These are the activations of a small neural network, seen along a few directions. Each row is one input.
In each table, some parts of the input vary, and every possible input appears once, in random order.
A made-up example of a description, with smaller parts first: one of 5 places around a ring, together with either a single point or (one of 2 separate values, together with one of 4 places along a line) or one of 9 places along a line.
Shared parts are said once, and a part with two or three values counts as separate values.
(in the rows, 128 means zero)

Table:
row 1: [107  98 147 132 100 142 117 116 128 167 170 136 118 121 161 158 150]
row 2: [120 137 154  97 178 132 144 123 122  98  81 126 159 146  99 110 135]
row 3: [158 157 107 115 119 110 129 159 129 118  86 141 163 135 158 105 148]
row 4: [160 119 100 141  80 124 132 150 133 147 139 113 131 132 167 150 161]
row 5: [142 159 119  97 127  91 144 152 142  99  88 110 160 134 109 100 152]
row 6: [104  75 150 119 166 152 120  96 114 119 130 148 116 130 128 147 126]
row 7: [ 84 154 141 129 142 146 129 157 124 121 101 197 175 125 131 108 150]
row 8: [113 133 147 134 206 124 125  70 116 117 206  67  76 138  65  98  14]
row 9: [163 171  75 135 117  81 154 138 149 134 200  32  77  76  75 105  47]
row 10: [ 84  94 165 107 149 157 104 105 100 139 147 165 134 121 149 132 128]
row 11: [116 130 135 116 182 127 130 134 126 102  77 151 149 125 111 117 146]
row 12: [ 83 111 159 143 126 167  88 127 100 148 141 211 126 133 171 157 115]
row 13: [113  75 167 102 164 155 123  78 111 112 134 120 129 142 117 139 115]
row 14: [160 154 122 103 127  98 159 138 142  97  58 101 138 136 111  93 148]
row 15: [144 109  91 138  95 103 127 155 148 133 139 108 120 113 132 147 175]
row 16: [106 147 160  90 174 117 134 119 116 107  70 130 147 124  83  84 148]
row 17: [137 152  98 114 131  88 128 162 147 103  82 134 149 114 122 105 163]
row 18: [150 120  88 159  63 137 123 158 145 150 135 135 138 143 166 153 155]
row 19: [ 92 156 153 109 163 134 129 148 115 123 100 170 167 119 129 105 157]
row 20: [127  80 134 145 116 138 136 106 138 147 153 119  99 128 142 172 149]
row 21: [173 108 114 123  88 118 146 144 146 120 134  79 122 135 124 152 152]
row 22: [120  76 170 103 161 151 121  69 106 110 119 119 114 134 110 119 120]
row 23: [101  94 129 151  87 152 101 120 144 169 163 158 128 126 164 160 141]
row 24: [143 231  73 112 157  78 158 138 141  99 139  42 100  96  62  65  46]
row 25: [156 135  94 179  52 128 105 162 124 154 131 154 130 146 185 174 147]
row 26: [ 98  93 148 129 133 178 125 108 113 140 142 194 136 148 153 144 115]
row 27: [150 122 129 152 150 114 140  89 152 150 214  44  59 101  82 131  17]
row 28: [108 164 141 154 137 158 127 158 112 117  98 211 156 143 160 140 144]
row 29: [139  81 153 128 111 143 144  94 132 138 159  96 108 138 129 165 139]
row 30: [136 196 111 115 221 117 128 101 133 100 140  63 105 114  47  73  34]
row 31: [159 114 118 120  85 104 147 140 135 130 126  85 109 119 111 122 169]
row 32: [144 161  97 137  99 121 133 170 134 123  84 165 169 151 154 107 145]
row 33: [104 114 141 172  75 147  93 138 121 177 158 175 113 139 182 177 134]
row 34: [153  76 153 125 111 144 131  82 131 137 143  94  91 122 126 146 140]
row 35: [132 183 100 156  87 105 106 177 109 135  94 189 169 135 164 121 155]
- The inputs of row 15 and row 6 match in every part but one. If row 31 is changed in the same way as row 15 into row 6, which row does it become? => row 22
- What is each input in this table made of? => one of 5 places around a ring, together with either a single point or one of 6 places along a line
- List by row number the other rows that have the place on the ring of 5 in common with row 14. => row 3, row 5, row 17, row 24, row 32, row 35

Table:
row 36: [148 135 112 125 115 112 138 138 138 123 119 104 124 122 120 123 136]
row 37: [123 105 139 127 130 133 127 108 126 138 156 111 109 125 123 140 120]
row 38: [120 146 132 120 154 129 125 128 123 115 112 139 139 131 119 111 116]
row 39: [130 117 139 107 140 124 136 121 131 113 105 121 138 126 115 116 150]
row 40: [139 156 107 134 122 115 133 143 136 126 127 118 127 125 124 119 113]
row 41: [150 128 116 122 113 108 139 138 142 121 118 101 127 122 118 124 147]
row 42: [106 104 143 138 100 158 109 156 112 137  78 226 175 151 192 158 205]
row 43: [148 133 114 123 114 108 135 138 139 124 119 101 127 121 120 123 140]
row 44: [126  99 140 126 128 133 127 107 127 136 154 110 107 126 123 140 123]
row 45: [123 113 139 135 133 136 124 109 126 139 157 118 108 125 125 138 108]
row 46: [128 124 136 109 144 127 135 122 127 114 106 125 135 127 117 115 139]
row 47: [114 129 132 144 138 137 119 116 124 140 165 132 111 126 128 134  87]
row 48: [116 125 134 143 137 138 119 113 123 139 163 127 110 127 125 136  95]
row 49: [123 142 134 119 152 131 130 127 123 114 110 136 137 130 119 114 120]
row 50: [121 107 137 129 130 135 129 108 128 138 156 113 109 126 124 139 114]
row 51: [138 160 106 138 124 116 132 145 133 126 130 121 128 125 124 118 108]
row 52: [136 164 105 141 124 117 130 146 134 127 132 125 128 125 125 118 103]
row 53: [145 144 111 129 117 112 136 140 138 124 122 107 126 124 122 121 128]
row 54: [117 120 136 138 135 138 120 111 126 139 161 123 109 126 125 136  99]
row 55: [118 149 131 123 156 129 125 130 120 116 116 143 140 131 119 110 111]
row 56: [128 121 137 107 142 125 132 122 127 115 105 123 139 127 116 115 143]
row 57: [126 131 136 112 147 126 129 123 124 114 107 126 137 128 116 114 137]
row 58: [143 150 110 131 121 112 134 142 135 127 124 113 127 122 124 119 122]
row 59: [123 138 135 116 151 128 129 127 123 117 110 133 137 128 118 112 125]
row 60: [115 153 128 126 157 130 123 132 120 116 118 146 140 131 119 109 105]
row 61: [146 140 111 125 118 112 138 139 137 124 121 106 126 122 121 123 133]
row 62: [133 120 112 152  57 142 117 177 126 151  99 196 169 147 198 161 200]
row 63: [127  90 142 124 124 133 131 105 131 135 152 105 109 126 118 143 135]
row 64: [107  80 148 152  72 168 108 134 113 166 133 205 142 151 199 182 180]
row 65: [120 118 137 137 134 138 123 110 124 138 159 121 109 125 125 137 103]
row 66: [125  95 141 125 126 133 127 105 128 137 153 106 110 126 121 142 128]
row 67: [123 133 134 112 148 126 130 125 125 115 110 128 138 128 117 111 131]
row 68: [142 154 109 134 121 116 134 142 134 124 125 115 126 124 123 121 117]
- What is each input in this table made of? => one of 3 separate values, together with either a single point or one of 10 places along a line
- The inputs of row 64 and row 42 match in every part but the choice among 3 separate values. If row 65 is changed in the same way as row 64 into row 42, which row does it become? => row 49

Table:
row 69: [115 119 137 128 135 140 123 126 121 129 124 151 136 133 134 133 137]
row 70: [120 108 141 128 125 140 123 115 125 137 142 134 124 130 137 141 128]
row 71: [133 158 129  99 209  96 143  88 137  92 152  38  88 103  38  76  42]
row 72: [120 119 136 131 125 136 123 124 124 136 132 141 129 132 138 136 130]
row 73: [125 135 131 124 133 135 126 141 120 119  97 160 152 138 141 125 149]
row 74: [125 134 127 128 125 132 125 142 126 125 106 152 146 134 140 127 145]
row 75: [121 123 138 125 134 137 126 130 123 125 108 152 140 133 140 129 146]
row 76: [126 111 131 134 113 134 122 122 126 141 149 126 120 130 136 142 130]
row 77: [123 124 132 130 126 135 127 134 128 128 119 148 138 130 139 133 140]
row 78: [134 125 122 132 107 127 131 139 131 134 125 133 130 128 140 137 142]
row 79: [128 121 126 140 112 131 125 129 129 140 144 128 118 128 136 142 128]
row 80: [127 119 127 137 115 130 123 129 128 139 136 133 125 130 137 139 133]
row 81: [120 112 140 131 123 140 124 118 126 135 136 139 125 132 136 139 130]
row 82: [133 128 121 133 113 127 128 140 129 130 119 141 137 132 142 131 143]
row 83: [137 134 116 132 109 125 131 145 130 128 112 139 139 131 143 132 143]
row 84: [136 137 119 129 111 123 127 148 128 125 105 144 148 134 142 127 153]
row 85: [129 114 129 134 110 132 124 124 127 143 149 122 116 128 137 144 129]
row 86: [115 117 143 130 136 140 122 120 120 132 129 147 130 133 136 136 132]
row 87: [151 167 110 111 182  90 152 100 147 103 165  19  85 102  44  81  43]
row 88: [129 125 124 133 112 128 126 138 129 134 124 137 134 129 138 134 145]
row 89: [124 128 131 126 122 132 125 135 125 129 113 147 140 132 141 127 145]
row 90: [117 123 137 128 135 139 125 131 121 126 117 154 139 133 136 131 140]
row 91: [139 140 116 131 109 119 128 150 130 126 106 140 145 131 143 129 154]
row 92: [121 119 133 127 124 135 126 128 127 131 126 142 135 131 138 134 140]
row 93: [127 123 121 135 113 130 125 135 128 135 133 136 130 131 136 135 137]
row 94: [135 131 119 133 110 124 130 141 130 132 120 137 133 129 143 133 141]
row 95: [133 132 119 130 110 126 127 144 128 128 111 141 142 133 141 129 149]
row 96: [116 109 146 129 132 145 124 114 121 132 133 144 126 134 135 139 130]
row 97: [121 131 133 126 134 137 125 138 121 122 103 157 146 136 139 127 145]
row 98: [114 107 147 127 134 144 120 112 118 135 140 140 125 132 135 139 128]
row 99: [129 137 127 124 123 130 126 144 126 122  99 152 151 136 142 124 152]
row 100: [130 123 124 136 110 128 126 132 128 140 138 129 121 129 139 140 131]
row 101: [128 114 131 137 113 133 125 124 129 137 142 130 121 131 137 142 132]
row 102: [155 171 108 110 174  85 149  99 148 103 164  13  79  95  47  82  43]
row 103: [131 124 120 136 113 128 129 137 132 136 132 132 127 127 138 139 137]
row 104: [140 165 121 104 197  96 149  92 140  99 158  31  89  99  43  76  37]
- What is each input in this table made of? => one of 4 places along a line, together with either a single point or one of 8 places along a line
- The inputs of row 92 and row 103 match in every part but the place on the line of 4. If row 81 is changed in the same way as row 92 into row 103, which row does it become? => row 79
- A walk changes only the place on the line of 4. It starts at row 90 and steps to row 77. List the rest of the walk in order. => row 88, row 78
- List by row number the other rows that have the place on the line of 4 in common with row 97. => row 69, row 71, row 73, row 75, row 86, row 90, row 96, row 98
